These are the activations of a small neural network, seen along a few directions. Each row is one input.
In each table, some parts of the input vary, and every possible input appears once, in random order.
A made-up example of a description, with smaller parts first: one of 8 places around a ring, together with either a single point or (one of 2 separate values, together with one of 4 places along a line) or one of 9 places along a line.
Shared parts are said once, and a part with two or three values counts as separate values.

Other details of the inputs shift rows strongly along two fixed directions, in all tables alike. That doesn't count.

A family of inputs:
x1: [ 16  -6  -2 -14   8 -18   0  -9  13  21   2   6  28  16 -17 -28   9]
x2: [ 2 13  2 -1 11 25  3  6 -9 -3  1 -6  5  1 10 11 -5]
x3: [ 8  6  5  0 14 30  1  9 -3  0  0 -8  8  1 17  9 -4]
x4: [ -6   4   7 -12   2 -31  12  -5  12  18  11 -11   5   6 -32 -28   3]
x5: [-14 -15   0   5 -12   1   6   6   3   2   0   2 -10 -15  -7   4  -5]
x6: [-1 -4  4  1 -2 14 -5 -1 -5  0 -1 -2  0 -7  9  5  3]
x7: [-1 -1 -3 -5  0 15  2 10 -7  0  3  3  5  5 12  9 -1]
x8: [ 11   1  -2  -9  -3 -27  -2 -14  10  19   0   0  18   9 -20 -31  15]
x9: [-13 -11  19  -4   8  29   3  15  -3  10   4 -16   2 -10   7   4  -8]
x10: [ 12  -3   0 -19  11   5   5  -4   3  21   9 -10  32  16  -6 -22  10]
x11: [ -7   3  -4   4  -4  -3  -1  -4  -4  -7   0  -1 -13  -2   5   7   5]
x12: [ 7 -2 10  5 17 30 -6  3 -2  1 -7 -3  8 -1 12  9 -6]
x13: [-11   6 -11   2 -18 -17   3   6  -5 -18  -2  11 -17   3   7  13   2]
x14: [ -3   2  -7   9  -9 -20  -2  -1   3 -18  -8  11 -20   0   3  14  -5]
x15: [  2  -1  19 -18  17   3  10   0  12  32   8 -22  23   7 -20 -29   3]
x16: [ 18   5   7  -6  24  13  -1  -8   7  16   0  -7  28   8  -9 -17   0]
x17: [ 4 -4  2  0  5 10 -5  5  2 -3 -6  2  3 -1 13  8 -7]
x18: [-18  -5  -1  12 -16 -14   8   1   5  -9  -5   3 -26 -15 -12   7  -5]
x19: [ -6  -4  -6  12 -17 -19  -7   1  -4 -20  -9  16 -22  -8   2   9   2]
x20: [ 6 -7 10  3 15 34 -8  6 -3  2 -7 -1 13 -3 17  9 -6]
x21: [ -4  11  -9   9  -9 -17  -1  -1   0 -20  -1  10 -22   1   1  12  -9]
x22: [ 1  9  3 -2  9 24  2  8 -7 -1 -2 -6  4  4 13 10 -2]
x23: [ 0 -2 -8  0 -8 -3  2  7 -2 -8  5  9 -5  2 10  9 -1]
x24: [  8  13  -8 -12   1 -33   9 -14   8   7   7  -6  14  17 -24 -26  12]
x25: [-10 -11   8   4  -2  17   5   7   4   6  -3  -6  -2 -16  -2   1  -6]
x26: [ -4   6  -9  11  -8 -21  -2  -2   0 -22  -6  11 -22  -3   0  17  -9]
x27: [-12 -16  17  -5   8  34   3  17  -5  13   8 -13   4 -10   8   6  -9]
x28: [ -7   0  -5   0  -9  -3   1   3  -5 -12   0   0  -6   2   8   7   3]
x29: [-14   7 -11  12 -13 -18   0  -5  -8 -20   2   7 -28  -7   1  15   1]
x30: [ 7 11  2  3 12 24  2  6 -5 -4  3 -6  5 -1 12 10 -7]
x31: [  2  10 -12 -10 -10 -47   9 -14  10   1   3   1   2  19 -23 -23  16]
x32: [ -1   5  -1  12  -4  -5  -5  -6  -6  -7  -2   2 -11  -7  -3   6   0]
x33: [  5  -3 -11  -6 -16 -47  -2 -15   9  11   3  11   5   9 -25 -25  16]
x34: [ -1   3 -13 -10 -13 -48   4 -15  11   7   5   6   3  11 -20 -26  19]
x35: [ 4  2  2 -1  6 23  0 10 -3 -2  1 -3  7  0 19  8 -3]
x36: [  1 -11   5  -1   2  25  -6   1  -9   5   3  -2   5  -7  12   9   0]
x37: [ 9 -3 12  7 16 38 -8  5 -9  1 -9 -6  5 -8 13  8 -5]
x38: [ 20   9   5 -16  20   5   2  -7  14  23   2  -9  29  18  -8 -26   1]
x39: [ 22   6   7  -8  22   6  -1 -10   5  21   0  -9  30   7 -17 -28   5]
x40: [ -7  -8 -11   7 -17 -21  -4   4  -1 -19  -4  18 -21  -2   8  19  -7]
x41: [  3  -2  12   3  12  38  -5   0  -9   4  -2 -11   4  -8  15  11  -2]
x42: [ 13  -6  -3  -8   0 -19  -3  -7   6  14   0   7  16   8 -17 -25  10]
x43: [-16  -7 -14   7 -20 -17  -2   0  -8 -16   3  13 -25  -6   7  15   4]
x44: [-18  -1  -3  15 -15 -14   8   1   2 -13  -2   3 -28 -19 -14  10  -8]
x45: [-10   5  -7  13 -16 -19  -3  -7  -8 -20   0   8 -28 -10  -3  16   1]
x46: [ -6  -3 -11   4 -16 -16  -3   4   0 -16   1  17 -19   3   7  12  -6]
x47: [ 4  0  4 -2  7 24 -5  7  0 -1 -2 -1  5  2 18  7 -9]
x48: [  6  -1  12   7  12  35  -8   1  -8   6  -5 -10   6  -7  12   7  -3]
Description of these inputs: one of 4 places along a line, together with either one of 2 separate values or one of 10 places around a ring.
Q: Changing only the place on the line of 4 turns x9 into x4. The same change can be made to x25. Which row results?
A: x44
Q: Changing only the place on the line of 4 turns x12 into x1. The same change can be made to x15. Which row results?
A: x27
Q: Change only the place on the line of 4 in x19. List by row number the other rows that result.
A: x37, x39, x42
Q: Change only the place on the ring of 10 in x21. List by row number the other rows that result.
A: x2, x16, x24, x26, x29, x30, x32, x39, x45
Q: Change only the choice among 2 separate values in x5. List by row number the other rows that result.
A: x27

A family of inputs:
x49: [-15  13 -22  16 -34 -45   4  -5  -5 -34  -4  17 -39  -3  -2  16   9]
x50: [ -2   3  11 -14  11  -5  10  -2   8  21  12 -18  14   6 -18 -23   2]
x51: [-14  15 -17   5 -26 -55   3 -11  -5 -24   4  14 -32  10  -8   4  11]
x52: [ -4 -15  -1   3  -4  28  -9  19  -7 -12  -4  12  -5  -4  31  26 -11]
x53: [ -2 -19   6 -18  -2  -2   5   3   9  26   8  -3  21   3 -11 -23   8]
x54: [-10  -3 -10   4 -19 -47   8 -11   9   0   4   9 -17  -6 -32 -12   3]
x55: [  6 -11  -6 -11  -2   7  -6   1  -5   9   3   3  16   6  11  -5  12]
x56: [-15  -2   9   9   1  31   7  14  -5  -6  -2 -11 -13 -18  10  18 -10]
x57: [  8   2  -2   6   8  23  -6  -5 -11  -1   1  -2   6  -6   7   8   0]
x58: [ 10  11   3 -11  16  -1   4   1   6   8   6  -7  16  17  -2  -9  -4]
x59: [15  2  7 -1 13  0 -7 -4  8  6 -9  1 13  8 -3 -9 -3]
x60: [ 14  11   0  -9  14   6   7   1  10  11  -3  -7  22  11  -4 -14  -2]
x61: [ -4  -3   1  22   4  45  -9  15 -16 -27  -7   8 -21 -19  30  45 -24]
x62: [ -4 -10  16   5   8  18  -4   2   0   8  -6 -10  -2 -12  -3   1  -4]
x63: [ 17   4   6  -5  11  -2  -7 -15   3  15  -4  -5  21   8  -8 -22  13]
Q: Changing only one part turns x61 into x54. The same change can be made to x52. Which row results?
A: x53
Q: What is each input in this table made of?
A: one of 3 separate values, together with either a single point or one of 4 places along a line
Q: Start at x51 and move only the place on the line of 4, one step at a time. The first step leads to x49. Which rows follow, in order?
A: x57, x63

A family of inputs:
x64: [ -4 -12  10  -4  10  38  -7   0  -8  12  -6 -11  10  -2  21   6   7]
x65: [  9  -4  -5  -6 -11 -22   3  -1  19   8  -1   5   8   1 -10 -18  -2]
x66: [  3   1  14   2  18  37  -7   3 -16  10  10  -9   5  -7   4   8 -11]
x67: [ 21  16 -18  -5  -4 -21 -11  -2   3 -16  -1  22   4  23  20   3   2]
x68: [ 14   3  -3  -5   9  -3  11   0   9  15   0  -2  27   2 -20 -26   8]
x69: [-17 -18  -1  21 -11  24 -13   6 -12 -21 -17  15 -30 -20  26  37  -7]
x70: [ -7   4 -18   9 -13 -45  11 -10  14 -16  -2  11 -20  -3 -20   0  -3]
x71: [-21  -6   3  19   1  16  -1  14 -13 -32   0   0 -33 -16  19  42 -21]
x72: [ -9   6 -17  12 -23 -26   9   3  -2 -17  -5  21 -21  -4 -17   8   0]
x73: [ -4   7  -5  -3 -18 -31  10   0   3  -5  -3  -3  -2   5 -15 -15  15]
x74: [  9   4  17  -8  14 -10  -8 -10   5  24   3  -7  12   7 -18 -26   7]
x75: [-18 -12  11  11  -9  13 -10  21  -7 -16  -5  11 -31 -11  27  32 -15]
x76: [  8   2  15   7  16  34 -10  -3  -1  13  -8  -7   5 -13   6  -1  -4]
x77: [  7 -18   9 -10   7   4  -6  -3   0  13   3  -8  22   5  -5 -13   5]
x78: [ -9   8   1   0 -10 -14   6   4   0  -2  -9   1  -8   4  -5  -7  14]
x79: [  0  -1   3  -2   3  -8   6   9  -4   0   4   0   7   2 -12  -9   3]
x80: [  3  -5   6 -13   7  11   1   9   1  17  13   1  14   7   0  -5 -10]
x81: [  4 -13  -1   0  11  43  -3   0  -8  10   0   0  15  -8  10  11  -6]
x82: [ -1  -8   1  -9   9  38   0  -1 -11  14   6 -10  16   0  13   6   4]
x83: [ -2 -14   4  -8  -1 -25  -7  -8   4  12  -2   7   4  11 -12 -15  12]
x84: [ 11  -8  10 -17   3 -12   0   4  14  19   8  -6  22  11 -10 -25  -1]
x85: [ -3   3 -12  10 -26 -43   7   0   7 -17 -11  14 -15  -3 -22  -7   6]
x86: [ -4 -13  -2  -5  -1  -3  -3  -3  -8   5   8   7   4   5  -6   2   2]
x87: [ 13   4   2   3  13  15  -1  -8   2  13   5  -8  14 -11  -7 -12  -1]
x88: [-20   8  -2  19 -13  26  -5   5 -24 -23   5   1 -36 -20  21  38  -9]
x89: [  2   4  -2 -17   2   9   8   2   6  21  13  -5  16   9   2 -12   1]
x90: [ 1 -4  1 -1 -5 -2 -2  4 13  7 -8 10 -3 -2  4 -4 -4]
x91: [-15  -2   3  23 -11  18  -3  16 -10 -24 -20  13 -29 -18  15  29  -8]
x92: [ 25  26 -18   3  -2 -36 -13 -19  -2 -15  -1  16   0  21   2  -6  11]
x93: [ 10  -1  11 -10   7  -9   4   5   4  13   0  -9  24  10 -20 -26   7]
x94: [-13  -6 -21   0 -25 -44   4 -12   0 -11   6  10 -16   1  -9  -3  18]
x95: [  7   0  11  -1  16  10  -5  -2  -6  11  12 -11  11  -5  -6 -10  -2]
x96: [ -1   2   9  -5   0 -24   2   4   4   7  -6   5   3  11 -19 -18  10]
x97: [  1 -15  -8   4 -13 -15  -3  -8   5  -4  -7   7   0  -5  -6  -3   5]
x98: [-23   3   6  13  -3  17   0   7  -6 -21 -11  -5 -34 -10  23  34  -9]
x99: [ 19  22 -17   0   7 -22  -5 -11   3 -22  -7  11   0  25  11   8   0]
x100: [-20  -2   2  14   0  16   0  11 -14 -24   1   3 -30  -9  12  40 -22]
x101: [  7  11  10  -9   9  -6  -2 -15   7  24   2 -13  13   6 -12 -27  15]
x102: [ 13   2   3  -7  13  -8   8 -11  20  14  -4 -13  22   6 -19 -22  -3]
x103: [  1  -1  13   5  23  38  -1   2   6   6 -13 -10   4  -7  11  10 -13]
x104: [ 10   5   6   4  16  39  -3  -4  -6  14   4  -6  11 -11   0   2  -9]
x105: [ 13  -1  13   7  13  36  -7  -2  -2   9  -3 -14  13 -15   4  -2  -7]
x106: [ 32   7 -12 -12  17   6 -14 -13  -4   2  -3   8  33  26  18  -5  12]
x107: [-12  -2   0   7 -11 -35   3  -1   4 -20  -2   1 -23   1 -11   8  -7]
x108: [  2  -1   0 -13   4  12   6   6   6  14  12 -10  16   1   9 -11   2]
x109: [-10   5  -2   1  -7 -15   8  -4   6 -11  -2 -11 -13   1  -2   4   0]
x110: [ -4   7 -11   3  -2 -16   9  -8   9  -5  -1   7 -10   1 -16   4  -8]
x111: [  1  11   1 -14  16  12  12  -7   6  16   8 -17  16  11  -8  -9  -1]
x112: [  0   6   2  -8  16  12  11  -3   6   8   6 -20  13   3   0  -6   0]
x113: [ -5  -1  -3  -6 -18 -17   4   4   8  -2   3  -2  -6   1   4  -5   3]
x114: [ -1  -3  22  -3  27  29  -3   5   1  10  -5 -14   7   3   7   5 -11]
x115: [ 10  -2  18  -1  13  15  -8  -2  -5  11   5 -15  12  -4  -4  -9  -3]
x116: [ -7   9  -5   6  -9 -11   1  -7  -5  -7   9  -5 -14  -9  -2   0   7]
x117: [-16   2  -7   9 -20 -25   5  10 -12 -20   1  18 -25   0 -12  14  -2]
x118: [ -3 -14 -14   7 -11 -10   0  -6   0  -7  -1  11  -5  -9  -2   4   4]
x119: [ -2   8  -7  -6  -6 -20  13   1   2   3   4  -4   8   5 -14 -19  16]
x120: [-14  13 -17   0 -26 -40  13  -1  -3 -12   2  12 -19   6 -19  -3  12]
x121: [ 4 -1 -8 -6 -5 -2  5  2 10 11  5 10  6  1 -5 -6 -7]
x122: [ 26  18  -3   2  20  36 -10   9 -15 -14 -10   4  21  16  30  13   0]
x123: [  4   4  14   1   9  31  -4  -2  -7   7   3 -22   8 -10  10  -1   1]
x124: [  3 -12   5  -9   3  19  -1  -5  -2  11   1 -15  19   1   8  -7  10]
x125: [ -2  -2  12  -9   7  31  -2  10   3  15  -1 -10   7   0  22   1  -1]
x126: [-19 -13   2  14 -12  17  -6  24 -13 -26   5  10 -31 -18  29  39 -19]
x127: [  2  -2 -15  -2 -14 -32   6  -1  17   2   5  13  -1  -1 -11 -14  -1]
x128: [-11 -14 -14   2 -20 -48  -1  -7  -2 -12   7  16 -15   2 -14  -2  10]
Q: Changing only one part turns x110 into x72. The same change can be made to x109. Which row results?
A: x73
Q: What is each input in this table made of?
A: one of 5 separate values, together with either a single point or (one of 3 separate values, together with one of 4 places along a line)
Q: Which other rows agree with x64 in the choice among 5 separate values? List them by row number.
A: x69, x77, x81, x82, x83, x86, x94, x97, x106, x118, x124, x128
Q: Change only the choice among 5 separate values in x128. List by row number the other rows that result.
A: x71, x79, x95, x126
Q: Change only the choice among 3 separate values in x75. List by row number the other rows that result.
A: x90, x125
Q: Change only the choice among 5 separate values in x85. List by row number the other rows that result.
A: x65, x97, x102, x105

A family of inputs:
x129: [ -1  -9  12  -2  14  49  -1  15  -9   5   2 -10   9  -8  20  14 -10]
x130: [-11   2  -5  14 -17 -24   0  -1  -1 -19  -6  10 -27  -7  -6  10  -2]
x131: [-12  -6  -9  13 -20 -14  -4   1  -6 -19  -3  14 -25 -11   4  17  -1]
x132: [ 0  4  5 -3  8 10  5  4  0  5  3 -8  5 -1 -2 -1 -4]
x133: [ -5   6 -12   8 -17 -40   1  -9   3 -11  -2  11 -19   0 -16  -3   5]
x134: [ 10  -5   5 -10   7  -4   1  -3   9  19   0  -3  21   6 -11 -22   6]
x135: [ 2 -5  1 -4  1  2 -2 -1 -2  7  3 -2  8  3  0 -6  5]
x136: [ -7  -7   5   5   2  37  -2  12 -11  -5  -1  -5  -4 -11  23  21  -6]
x137: [ -4 -11  11   1  10  38  -4  11  -5   2  -2  -6   3  -9  18  15 -12]
x138: [ 21   5  -5 -14  10  -6  -2  -7   8  14   2   2  28  19  -3 -21   8]
x139: [13 11 -5 -2  8 -3 -2 -5  2 -2 -2  2 10 11  2 -3  2]
x140: [-15   1  -4  13 -14 -15   1   2  -1 -20  -3   8 -30 -10   1  18  -8]
x141: [  7   9   0 -13   6 -16   8 -10  11  17   4  -9  18  11 -18 -26  10]
x142: [  3   6   0  -5   2 -14   1  -8   3   7   3  -4   5   6 -12 -13   7]
Q: Changing only one part turns x136 into x141. The same change can be made to x131. Which row results?
A: x133
Q: What is each input in this table made of?
A: one of 2 separate values, together with either a single point or one of 6 places around a ring
Q: Change only the choice among 2 separate values in x138. List by row number the other rows that result.
A: x139
